Each row below holds a small network's activations on one input, seen along a few directions.
In each table, some parts of the input vary, and every possible input appears once, in random order.
Descriptions start from the smaller parts, as in this example, which fits no table here: one of 5 places around a ring, together with either a single point or one of 9 places along a line or (one of 2 separate values, together with one of 6 places along a line).
Shared parts are said once, and a part with two or three values counts as separate values.

Other details of the inputs vary at random and push rows far along three fixed directions, the same in every table; ignore that.

A family of inputs:
x1: [ 20  31   4  -3  15  -5   7  -6  -3 -11 -24  -2   8 -37]
x2: [  6 -17   0 -12 -14   1  -8  11   1  -8  10  17   2  15]
x3: [  5  -3  -5 -18   5   3   4   9  10   2  -1  24  -3  -5]
x4: [ -3 -34   6  35  -9 -13  16   5 -18   7  11   2   5  24]
x5: [ 25  12   2 -21  12 -13  -3  10   1 -15  12  11  -8 -16]
x6: [  2 -13 -12 -26   7  -6  -1  19  10 -12  23  23  21  -1]
x7: [-15 -19 -13  15  -2 -16  -3   3  -8 -11  12   4  21  23]
x8: [  3  15  -5 -27   5  22  -7   0  19   0  -4  17 -26  -7]
x9: [ -6   4   0  -4  -4  33 -32  -7  14   9  -9 -21 -31 -15]
x10: [ -5 -25   6   2 -18  15 -21  11  -2 -11  24  -2 -12  18]
x11: [  3  -6  -5 -26   2 -12  13  14   8  -8  25  27  13  12]
x12: [ -9 -14  -8  12  -6 -26   9  -2 -11   1   5  -4  32  21]
x13: [  1   6  10 -15  -5  12  -1   1   4   5   0  -9   5 -11]
x14: [-14  -3  -5  -2   6  -1  -4   8   0  -8  16   6   8  10]
x15: [ -7  27   9   1   2   8  10 -18  -2  25 -30 -15 -17  -5]
x16: [ -4  22 -12  -7   4  -8   4 -13   5  13 -35  -3  12  -7]
x17: [ -4   0   4   1  -3   6  -1  -4   3   7  10 -16   1   1]
x18: [ -5  -6   3  30  -1 -17  28  -4 -13   7 -17  -6  36  -5]
x19: [ -2  13  10  14  -4  18   7 -14  -1  18 -36 -14 -13 -18]
x20: [  3  25 -10 -22   8  -9  14 -13  14  11 -22  -8  30 -28]
x21: [ 16   4  -8   0  12 -11  -9   8   1 -32  20  17  -7  -3]
x22: [  4  -3   0 -25   1   2  -1   9   9   4  15   4   7  -5]
x23: [  0  11 -10   6  -1 -37  29 -16  -9  21 -34  -5  44   4]
x24: [-17 -24  -1  47 -10   3 -10 -13 -10   3   2 -29  -3  17]
x25: [ -4 -16  -5  -5  -8   5 -13   8   3 -14   8   7   7   4]
x26: [ -1   3   3  15  14   4 -22  10 -10 -30  26  10 -35  12]
x27: [  2   9  14 -13  -3  11   7   2   2   7  -5  -1  -3 -10]
x28: [ -7  19   2 -34   7  19 -13   4  12   2  11  -1 -14  -4]
x29: [ 13  37   6 -30  15   4 -16   3   3 -15   6   8 -34 -11]
x30: [ 18  -5  -5   2  14  -9 -10  16  -3 -29  21  17  -6  -7]
x31: [ 22   2   9  -5   5 -12  -2  15  -8 -29  20  16  -2  -5]
x32: [ -4 -25  -2  15   4 -12  13  11  -6  -5  16  12  19  10]
x33: [-18 -16  16  31  -8  33 -23   3  -5  -4  14 -22 -26   4]
x34: [  1   5   3   2  -8   9  -6 -16   2  23 -22 -34  -3 -15]
x35: [ 15  -9 -16  -9  -4 -41  31  -3  -3  14 -19   9  54  -1]
x36: [ 16  14  -1 -54   2  -2  14  11  15   0  -7  36   8 -11]
x37: [ 11  14  12  50   2 -20  14 -22 -23   6 -17 -38  -1  -9]
x38: [ -4 -19   6   9  -9  11  -3   6  -1  -4  23  11 -29  26]
x39: [-18 -12  12  34  -3  30 -14  -3  -4   1  15 -16 -39  11]
x40: [ -2  15  -3  10  -4  10  -5 -22   6  18 -36 -22 -11 -14]
x41: [  3 -12  -8  -8 -10  -5  -5   1   5  -1  10  10  -3  19]
x42: [ -7   1   2   6   4 -18  22   1  -9   6   1   3  19  11]
x43: [  0 -15 -10 -13 -10  -3 -10   5   6  -7  21   4   4  15]
x44: [ -1 -25  -6  22  -9 -18   9   2  -9  -6  -9   9  30  11]
x45: [-23 -16   7  53  -2   3   4  -9 -20   7  -3 -11 -16  27]
x46: [  9  10 -12 -29   2   5  -8  -1  19   7 -20  10  -2 -17]
x47: [ -3  11  15 -11  -1  34 -11  -3   7  17  -1 -14 -39 -14]
x48: [-14  27   4   6   9  11   6 -15   0  19 -27 -19  -7 -15]
Each input here is: one of 2 separate values, together with one of 4 places along a line, together with either a single point or one of 5 places around a ring.
The inputs of x30 and x1 match in every part but the place on the line of 4. If x22 is changed in the same way as x30 into x1, which row does it become?
Answer: x13
Which other rows does x6 become when the place on the line of 4 takes its other values? List them by row number.
Answer: x14, x20, x33
Which other rows does x16 become when the place on the ring of 5 takes its other values? List them by row number.
Answer: x7, x14, x45, x48
Which other rows agree with x15 in the place on the line of 4 and the choice among 2 separate values? List them by row number.
Answer: x12, x23, x28, x29, x42

A family of inputs:
x49: [ 12  -5 -16 -28  11   9 -14  16  19 -17   5  36 -14  14]
x50: [ 12  43  12 -22  11  17   1  -8   4  18 -35  -1 -29 -29]
x51: [ -8 -50   2  23 -21 -22  14  20 -10  -4  27  14  40  34]
x52: [ 14 -28  -7  10  -9 -29  -2  22  -8 -30  28  20  22  -2]
x53: [-23 -21  -5  -3  -8  32 -37   7  14  -6  34  14 -45  12]
x54: [  5  19   2  12   7   3  -7 -13  -1 -12 -13 -24   6 -32]
x55: [ 18   1 -11  -1  10 -37  11  -5  -9 -16   2   0  43 -20]
x56: [ 17  11  -3 -50   6 -12  20  17  14   1  10  37  19 -18]
x57: [ -1   6  -9  35   2 -21  20 -24 -14  12 -36 -22  14   7]
x58: [-24 -20  21  39  -4  33 -11   5 -11  -6  39 -19 -49  18]
x59: [  6  28  15 -15  -1  13   6 -13   8  23  -9 -21 -23 -24]
x60: [  6  26  15  28  -1  -7   8 -17 -15  22 -28 -28 -14  -3]
x61: [ -3 -27 -10 -20  -4  13 -25  14   6 -19  24  17  -7  37]
x62: [-24 -31  12  44  -9  -1   4  -4 -18  13   7 -28  22  22]
x63: [  2   6 -12 -21  -6  -4  12  -7  10  11 -35   3  26 -10]
x64: [ -7 -11   5  22  -8  -8  15 -16  -8  24 -15 -35  33   8]
x65: [ 10  28 -11 -46  19 -21  17  15  11 -13   4  41  13 -10]
x66: [-12  24  -1  -8   7  40 -32  -7   9   0  -9  -3 -56  -3]
Describe the family of inputs behind these rows.
Answer: one of 3 separate values, together with either a single point or one of 5 places around a ring
The inputs of x59 and x58 match in every part but the choice among 3 separate values. If x60 is changed in the same way as x59 into x58, which row does it become?
Answer: x65
Which other rows agree with x56 in the choice among 3 separate values? List them by row number.
Answer: x49, x50, x51, x52, x63

A family of inputs:
x67: [-11  -8   1   1  -8  -4  11   2  -4   1  -5  -7  27   1]
x68: [-17 -30  -7  29  -4 -15   5  11  -8  -4  20  15   6  38]
x69: [  4  -5 -10 -35  -6  -1   5   8  10  -7  -3  36   8   3]
x70: [ -6 -12   8   7 -10  35 -15  -7   5   9   3  -9 -47   1]
x71: [  3 -12 -11  -1   3 -15   4  11   6 -25  10  22  27   5]
x72: [  2 -16  -9 -25   2 -16  17  18  10  -7  20  18  37   1]
x73: [  1   6 -12 -18  14 -13   0   5   6  -6  -2  28   2   3]
x74: [-14   0   3  21   3 -28  31 -13 -10  24 -26 -14  32   8]
x75: [-13  10  14  54   5   0   5 -13 -25  17 -19 -34 -18   6]
x76: [ -5   3  13  42  -6   9 -21 -10 -10  -3   3 -34 -32   6]
x77: [  4  19  -9 -40   3   9  -3  -6  23   7 -23   8   9 -26]
x78: [ -7 -12  10  29  -2   6 -13   7 -18 -16  15  -6  -8   3]
x79: [ 10   2  -1  -1  -3 -21  34 -10  -3  22 -28   2  44  -8]
x80: [ -4 -54  -8  16 -15  -2 -30  22 -16 -16  30  -3  -4  26]
x81: [ -3  20  -1 -15   0  23 -30  -8  10 -10  -7  -7 -33  -6]
x82: [ -8 -38   8  45  -6  -6 -14  23 -15 -31  43  10  -2  25]
x83: [ 14 -13   3  -7  -2 -21  18  13  -9  -7  17  27  27   8]
x84: [ -1  -9 -12 -16  -2   6  -4  11  10 -11  17  23  16   3]
x85: [  2  16 -10  -9  15  -8   4  -6   1   4  -9  20   7  -2]
x86: [  2   9   2 -13  -2  -6   0  -2  -6  -5   4  -1   9  -2]
x87: [ -2   7  -9   0  -6   9 -11 -13   5   7  -4  -5  -1   1]
x88: [-13 -26   8  28   2 -15  10  11 -17  -7  38   6  -6  28]
x89: [ -8   7  -2 -37   6  16  -3   8  16   5  17  15 -22   5]
x90: [ -8  -1   7  -5 -10  21 -20  -5   7   3   8 -15 -25  11]
x91: [ 11  35  -3 -19   6 -13   1 -10  -1   1 -25 -10  10 -22]
x92: [  0 -12  -7 -42  -5   2  -9  18  20 -18  46  23  -7  17]
x93: [ -8   7  -1   3  -4   0  13 -16   5  12 -24 -23  12 -24]
x94: [  4 -10 -12 -24   8   7 -14  22  18 -32  34  30  -7  -3]
x95: [  3 -14  17  33  -6  22 -10  -1 -10  -4  14 -14 -46   2]
x96: [  3  -1  -5  18  -7 -15  -3 -16  -4  28 -47 -46  25 -23]
x97: [-12  -6   2  10 -14   9  -9  -7  -4   2   3 -19  -8  15]
x98: [ -8  -4   7  34 -12  11  -4 -15  -8  16  -3 -38  -4  15]
x99: [ -1   7   3 -14   8  -3   6   8  -4  -1  14  16   1   6]
x100: [ 11   9  -7  -9   3  -7   2 -15   2  31 -33 -36  18 -38]
x101: [  3  20   8 -24  -5  32   1 -10  14  25 -23 -17 -32 -21]
x102: [  0   6 -13 -25  -5   9 -10  -4  16  -4  12   4 -12  -1]
x103: [ 16   0 -10 -33   9 -35  19   8   4  -9  20  18  36  -4]
x104: [  1 -19  -9  20  -3   1 -17   7  -4 -23  26   9  -2  26]
x105: [ 12  15  -8  12  11 -42  31 -14 -11   4 -18 -20  39 -16]
x106: [  1  32  -6  -3   5  -5   8 -18   4  10 -44 -12  20 -40]
x107: [ -4  22  -9  -4   7  -6  17 -16   2  26 -33  -5  15 -10]
x108: [-10  -2  26  45  -5  32 -16  -7 -17   8   4 -37 -22  -4]
x109: [-20 -14  -2  16   2   3   4  -5  -3  10   8  -1 -15  17]
x110: [ -2  17   8 -43  -1  45 -26  10  26   2  10   4 -26 -13]
x111: [-15  -6   2  42 -16  13 -14 -21  -5  13 -12 -38 -19  12]
x112: [  8   3 -13 -37   1   9 -32  17  25 -31  28  31 -20  11]
x113: [ 14  -6  -7  -6  12 -16   3  19  -1 -20  19  22  24  -7]
x114: [-14  -4  -8  24 -10 -17  22 -15 -10  11 -26 -17  47  -9]
x115: [  8 -14  -2 -13  -6 -15  18   9   0   4  -9  18  27  11]
x116: [  6  -4  -9  -4   8   6 -10   9   6 -18  11  19   6  -3]
x117: [ 11  13  -2 -20  -1   9   2  -5   7  -8 -28   8 -11 -11]
x118: [  4 -16   8   8   5 -15  22   8  -8  -5  18  -4  30  -3]
x119: [ 10  12   3 -33   2   9 -17   7  11 -10  21  10 -12  -2]
x120: [  7   6   2 -16   2 -27   8  -4   1  -2   5   7  28  -4]
x121: [-19  -4  -1  33  -1  -3  10 -10 -12  20 -20 -16   1  13]
x122: [-13  -5  16  13   4  -3   0   2  -8   0  15   3 -13  17]
x123: [ 14  -4  -5  13  -4 -35  27   6 -17  -6 -13  10  30   0]
x124: [  7  15  17  -7  -5   8   5  -6  -7  15 -20  -5 -12 -18]
x125: [ -1  21 -13 -38  -7   7  -4 -12  18  -1 -13   0   2  -6]
x126: [  9  18  -8 -17  10   4 -11 -11  13  -6  -5  -6 -13 -16]
x127: [ 12  42  -1 -16  20  -2  14  -6   5  10 -21   1   0 -16]
x128: [-10 -45   4  30 -18 -12  11  11 -16  -8  16   5   7  35]
x129: [-15 -10  12  29   2  -9   6   2 -22   0  11  -5  -4  21]
x130: [ -6  -1  -7 -27   4  14  -6  21  13  -3  24  26  -8  22]
x131: [ -9  -8  18  48   1  19 -10  -3 -15  -5   9 -38 -33 -10]
x132: [-13 -24  -7  47   9 -24  18   2 -19  -3  16   5  13  27]
x133: [  5   4  23  -5  -6  25 -17  -1   2   4   1  -4 -40  -3]
x134: [  1   8   4  16  -8   4  13 -21   7  25 -45 -20   0 -11]
x135: [-15  18   5 -22  -1  33 -15   1  11  14  -4  -3 -34   2]
x136: [  4  16   2  -8  -7  32 -11 -12  14  19 -24  -6 -32 -17]
x137: [  3  15 -10  -6  17 -27  24   3  -5   0   0  12  16  -8]
x138: [ 2  7  7 -6  0 -5 12  2 -7 -4 -6 -5 29 -9]
x139: [ 12   5  -6 -30   2  20 -13   4  17 -12   6  24 -34 -10]
x140: [-12   8   1  27   7   0   2 -12 -13  12 -21 -12  -9   4]
x141: [ 13  35   1 -22   8  26 -28  -5  13  -5   1 -14 -38 -17]
x142: [-17 -29  13   8 -10  25 -23  15   2 -10  31   1 -20  22]
x143: [  3  12  -4  -1  16 -28  16   1  -4   0  -6  14  11  -3]
x144: [ 15  29  10 -43   4  27  -2  -2  16  11  -9   0 -36 -31]
x145: [  8 -16  13  34  -4   8  -9   1 -16  -3  12  -1 -23   9]
x146: [  7  -3   5  41  -4   7   3 -14 -10   9 -24 -12  -6  -1]
x147: [  5   5   7 -14   6 -15  10   3   1  -2  -3   5  32 -17]
x148: [ 17 -10 -13 -12   2 -25  10  13   4 -16  -2  42  25   6]
x149: [ 23  -1  -2   1   2 -37  26   8  -1  -6  -9  20  31  -1]
x150: [ 15 -31 -13 -11  -1   1 -23  22  -1  -8  19   5   9   4]
The inputs of x127 and x143 match in every part but one. If x116 is changed in the same way as x127 into x143, which row does it become?
Answer: x71
The inputs of x102 and x125 match in every part but one. If x137 is changed in the same way as x102 into x125, which row does it become?
Answer: x75
The inputs of x99 and x129 match in every part but one. If x136 is changed in the same way as x99 into x129, which row does it become?
Answer: x69
Describe the family of inputs behind these rows.
Answer: one of 4 places along a line, together with either a single point or (one of 4 separate values, together with one of 5 places around a ring)
Which other rows does x132 become when the place on the ring of 5 takes its other values? List them by row number.
Answer: x88, x89, x109, x137
A walk changes only the place on the line of 4. It starts at x97 and steps to x90. List the rest of the walk in order.
Answer: x98, x92
Which other rows does x144 become when the choice among 4 separate values takes its other values? List them by row number.
Answer: x88, x103, x118
Which other rows does x78 become when the choice among 4 separate values takes its other values? List them by row number.
Answer: x75, x91, x123
